A small network was shown many inputs. Here are its activations along a few directions, one row for each input.
In each table, some parts of the input vary, and every possible input appears once, in random order.
Descriptions start from the smaller parts, as in this example, which fits no table here: one of 5 places around a ring, together with either a single point or one of 9 places around a ring or (one of 3 separate values, together with one of 6 places along a line).
Shared parts are said once, and a part with two or three values counts as separate values.
In the rows, zero is written as 128.

Table:
row 1: [151 122 116 103 101 140 102 137 120 126 125 169  85  79 121 137 108 197
 156  96]
row 2: [166 146 140 156 115  87 142 146 155 124 102  84 118 168 176 100 161 111
  97 114]
row 3: [ 90 155 128 115 132 133 128 147 128  73 170 116 155  65 100 160 103  90
 155 115]
row 4: [ 92 135 130 180 158 108 121 138 122  78 134 107 151 166 119  90 106  84
 149 139]
row 5: [130 116 126  97 133  90 156 125 111 207 106 138 120 148 125 145 126 162
  97 104]
row 6: [126 155  95 131 142 192 139 127 149 118 149 182  91  89 128 123 100 201
 130  91]
row 7: [ 70 164 113 128 148 178 133 129 144  77 185 128 161  79 104 156 110  93
 134 125]
row 8: [186 103 152 148  97 128 130 114 144 130  92  97 126 177 161 116 191 112
 106 176]
row 9: [161 112 118  95  94 146  98 132 112 143 124 176  84  74 120 137 110 194
 158 112]
row 10: [128 132 127 102 150  97 160 127 115 224 114 139 121 151 137 147 116 164
  95  85]
row 11: [124 140 124 113 159 100 183 130 122 205 116 144 126 152 127 140 113 167
  92  87]
row 12: [144 157 103 122 138 174 121 130 150 119 141 181  91  86 128 135  96 198
 140  76]
row 13: [ 88 164 118 117 143 156 123 134 148  71 177 125 156  71 105 161 106  88
 144 112]
row 14: [113 103 141  92 101 164 102 113 113  97 156 120 153  69  94 173 136  89
 165 178]
row 15: [146  89 132  88 128 127 165  98 109 222 100 145 122 149 124 150 150 161
 101 154]
row 16: [178 120 148 146  95  95 121 133 137 132  94  98 124 171 163 111 174 108
 103 140]
row 17: [ 98 130 134 100 107 128  96 139 114  83 159 115 153  70  98 167 117  90
 160 126]
row 18: [116  82 143 159 128 141  96 108 109 100 118 111 150 171 115 104 140  81
 158 203]
row 19: [107  99 136 156 126 103  93 129 103  96 120 110 145 161 118  95 124  74
 155 173]
row 20: [179 109 150 142  99 102 131 124 137 132  92  90 128 169 164 106 184 108
 100 163]
row 21: [168  95 122  94  96 179 107 114 117 139 122 174  86  79 118 140 130 197
 162 147]
row 22: [ 69 143 117 193 173 154 126 119 139  81 148 119 156 181 122  87 113  86
 130 149]
row 23: [108  89 142 153 131 115  95 117 102 102 119 104 151 162 117  95 133  76
 152 191]
row 24: [148 137 114 107 117 142 112 142 126 135 135 166  83  74 133 132  98 196
 155  81]
row 25: [168 132 146 153 102  91 125 141 145 118  93  90 128 177 164 110 171 113
 100 125]
row 26: [ 92 145 130 101 122 125 114 145 124  88 168 107 147  62 110 157 108  84
 158 117]
row 27: [107 119 136  92 100 132  93 132 106  98 159 122 150  64  97 169 119  85
 162 142]
row 28: [162 102 123  92  99 158 101 120 109 147 123 172  90  75 120 137 121 195
 156 131]
row 29: [160 167 127 169 136 112 158 135 179 101 110  98 125 176 172 100 162 110
  83 115]
row 30: [162 156 143 171 128 101 149 144 155 115 105  96 130 176 164 106 158 119
  97 107]
row 31: [147 146 115 122 128 157 120 143 128 127 136 177  94  84 122 137  92 204
 152  75]
row 32: [ 97 125 132 167 147 101 107 139 121  94 131  97 141 161 128  89 110  80
 149 141]
row 33: [ 91 145 118 180 166 126 123 127 145  70 140 111 148 168 125  88 110  79
 136 141]
row 34: [122 151 112 113 169 118 183 118 145 196 123 149 122 152 133 140 116 160
  80  88]
row 35: [101 148 108 122 175 140 195 114 141 204 131 153 128 162 131 132 120 166
  70 100]
row 36: [ 99 111 134 162 131  99  97 136 113  81 120 101 148 167 120  94 121  79
 152 157]
row 37: [105 110 140  87 104 139 102 123 107  98 157 113 155  61  97 164 129  83
 159 166]
row 38: [140 165 123 179 142 136 168 128 175 105 121 103 128 182 169  94 167 115
  76 125]
row 39: [139 106 128  87 126  95 154 118 103 226 103 147 120 144 125 146 131 158
  98 119]
row 40: [140  97 137  87 133 112 151 105  98 237 100 145 131 151 125 151 141 163
  96 134]
Describe the family of inputs behind these rows.
> one of 5 places around a ring, together with one of 8 places along a line
The inputs of row 14 and row 27 match in every part but the place on the line of 8. If row 15 is changed in the same way as row 14 into row 27, which row does it become?
> row 39
The inputs of row 22 and row 32 match in every part but the place on the line of 8. If row 6 is changed in the same way as row 22 into row 32, which row does it become?
> row 24
Change only the place on the ring of 5 in row 13. List by row number the other rows that result.
> row 12, row 29, row 33, row 34
Change only the place on the line of 8 in row 29. List by row number the other rows that result.
> row 2, row 8, row 16, row 20, row 25, row 30, row 38

Table:
row 41: [125 150 129 119 125 131  96 133 126 115 145 131 126  83 137 117 124 131
 135 106]
row 42: [113  83 123  91 100 137 113 118 112 109 132 118 120 100 113 136 129 121
 154 174]
row 43: [ 83 133 103 117 141 162 140 123 145  94 156 121 121  98 109 138 103 131
 143 126]
row 44: [156 129 135 116  98 141 107 138 140 113 127 123 120 116 129 165 136 127
 134 115]
row 45: [116 142 107 103 172 120 174 110 155 188 129 146 114 147 127 143 112 146
  87  98]
row 46: [114 107 161 199 124  93 109 126 135  72 104  65 175 226 146  60 187  14
 166 215]
row 47: [145  96 120  82 129  94 146 104 119 208  97 138 113 147 130 142 139 137
  99 148]
row 48: [154 103 122 107  82 134  91 123 130 116 115 145 109 125 127 147 143 129
 136 146]
row 49: [148 124 143 104 143 109 149 117 116 224 118 119 126 142 143 149 127 134
 106 110]
row 50: [106  93 133 100 115 126 107 114  86 120 136 146 153 110  79 152 117 105
 152 170]
row 51: [178 103 126 118 109 134 136 113 128 126 106 154 101 113 128 122 139 152
 136 164]
row 52: [129 145 124 106 140 100 156 125 119 212 129 140 118 134 150 126 117 134
  95  92]
row 53: [145 126 140 102 124 136 104 121 136 104 128 108 136  92 120 150 134 129
 136 125]
row 54: [ 88 148 148 215 144  83 130 143 146  58 131  66 178 201 172  67 172  18
 153 163]
row 55: [ 70 147 126 143 159 158 121 120 107 124 166 155 150 110  89 145  87 114
 150 117]
row 56: [ 96 132 116 107 115 134 133 144 126 102 152 118 123  79 121 132 116 119
 142 128]
row 57: [136 141 124 134 124  95 133 151 116 147 117 143 105 131 137 111 109 173
 126  77]
row 58: [124 152 101 131 124 159 118 127 162 100 140 147 110 124 123 148 116 140
 125  97]
row 59: [155 121 145 132 126 104 127 143 114 157 108 123 112 140 131 133 117 174
 136  95]
row 60: [113 149 108 116 150 154 116 110 158  89 141 131 126  99 114 133 114 142
 128 108]
row 61: [ 90 152 127 218 178 112 111 149 154  39 133  75 181 207 159  58 119  25
 119 171]
row 62: [149 127 141 120 119 139 159 125 130 171 113 123 132 143 137 154 159 173
  88 122]
row 63: [123 141 116 144 155 124 139 135 135 141 122 149  99 150 123 116 100 183
 126  76]
row 64: [161 151 119 129 123 132 157 137 140 116 129 152 104  95 135 117 125 150
 124 116]
row 65: [152  94 130 123 112  98 112 130 102 160  90 143  99 150 128 114 125 175
 138 125]
row 66: [147 100 133 124 106 142 131 113 102 192  99 145 118 156 144 122 164 172
  98 144]
row 67: [143 100 128  91 109 128  88 106 125 105 117 129 125 101 117 131 141 132
 138 157]
row 68: [ 88 139 122 118 130 121 128 139 103 112 157 145 157  87  91 149 106 104
 142 121]
row 69: [113 111 145 117 117 149 115 137 110 128 152 102 130  92 127 144 121 118
 160 139]
row 70: [148 150 109 140 150 160 164 117 160 108 133 156 101 112 123 123 112 161
 124 114]
row 71: [119 146 118 144 151 167 159 121 136 171 133 152 119 157 139 122 136 181
  86  93]
row 72: [179 128 140 128 123 141 152 127 139 124 120 133 113 104 131 139 131 150
 135 132]
row 73: [135 155 123 133  97 138  99 148 129 125 142 147 109 110 145 132 125 127
 133  95]
row 74: [129 124 157 205 141  94 101 156 135  61 120  50 195 197 160  72 143  11
 127 188]
row 75: [107 118 143 112 132 133 123 131  98 119 147 124 164 100  82 171 112 102
 150 137]
row 76: [130 148 122 122 118 129 165 133 132 160 124 144 125 134 144 130 149 174
  78 104]
Describe the family of inputs behind these rows.
> one of 4 places along a line, together with either a single point or one of 8 places along a line
The inputs of row 47 and row 49 match in every part but the place on the line of 4. If row 42 is changed in the same way as row 47 into row 49, which row does it become?
> row 69
Which other rows agree with row 70 in the place on the line of 4? List them by row number.
> row 43, row 45, row 55, row 58, row 60, row 61, row 63, row 71
Change only the place on the line of 8 in row 73. List by row number the other rows that result.
> row 41, row 52, row 56, row 57, row 64, row 68, row 76
Change only the place on the line of 4 in row 54. List by row number the other rows that result.
> row 46, row 61, row 74

Table:
row 77: [ 97 135 107 138 158 166 143 124 112 169 140 182 114 134 113 119  93 195
 122  98]
row 78: [ 97 140 111 138 164 123 170 111 189 105 105  90 141 199 139 134 159 146
  75 111]
row 79: [171  86 148 143  89  78  96 135 131 101  76  72 104 170 170  77 173 132
 134 158]
row 80: [160 149 143 204 154 116 130 138 157  98 103  96 125 202 168  73 142 121
 121 119]
row 81: [ 78 107 121 120  77 111  74 139  95  40 161 119 157  80  89 125 121  20
 168 194]
row 82: [139 169 110 122 128 189 120 138 161 102 149 174 104  84 119 172 106 203
 142  57]
row 83: [157  92 147 119 112 111 159 106 124 160  92 106 144 173 132 138 181 111
  97 183]
row 84: [133 183 147 156 184 125 200 148 111 206 166 125 140 112 150 116  95 102
 111  94]
row 85: [169 117 114  62  65 125 102 136 124 102 116 175  96  45 104 170 131 190
 142 107]
row 86: [123 118 135  83 112  88 127 129 107 206 123 115 132 125 139 150 138 120
  98 111]
row 87: [ 64 154 129 163 162 161  94 131 138  33 184 101 175 105 101 128  96  39
 176 147]
row 88: [150  86 124  89 131 143 121 102  87 213 122 183 102 107 110 134 101 157
 152 157]
Describe the family of inputs behind these rows.
> one of 2 separate values, together with either a single point or one of 5 places along a line
Which other rows agree with row 87 in the choice among 2 separate values? List them by row number.
> row 77, row 78, row 80, row 82, row 84
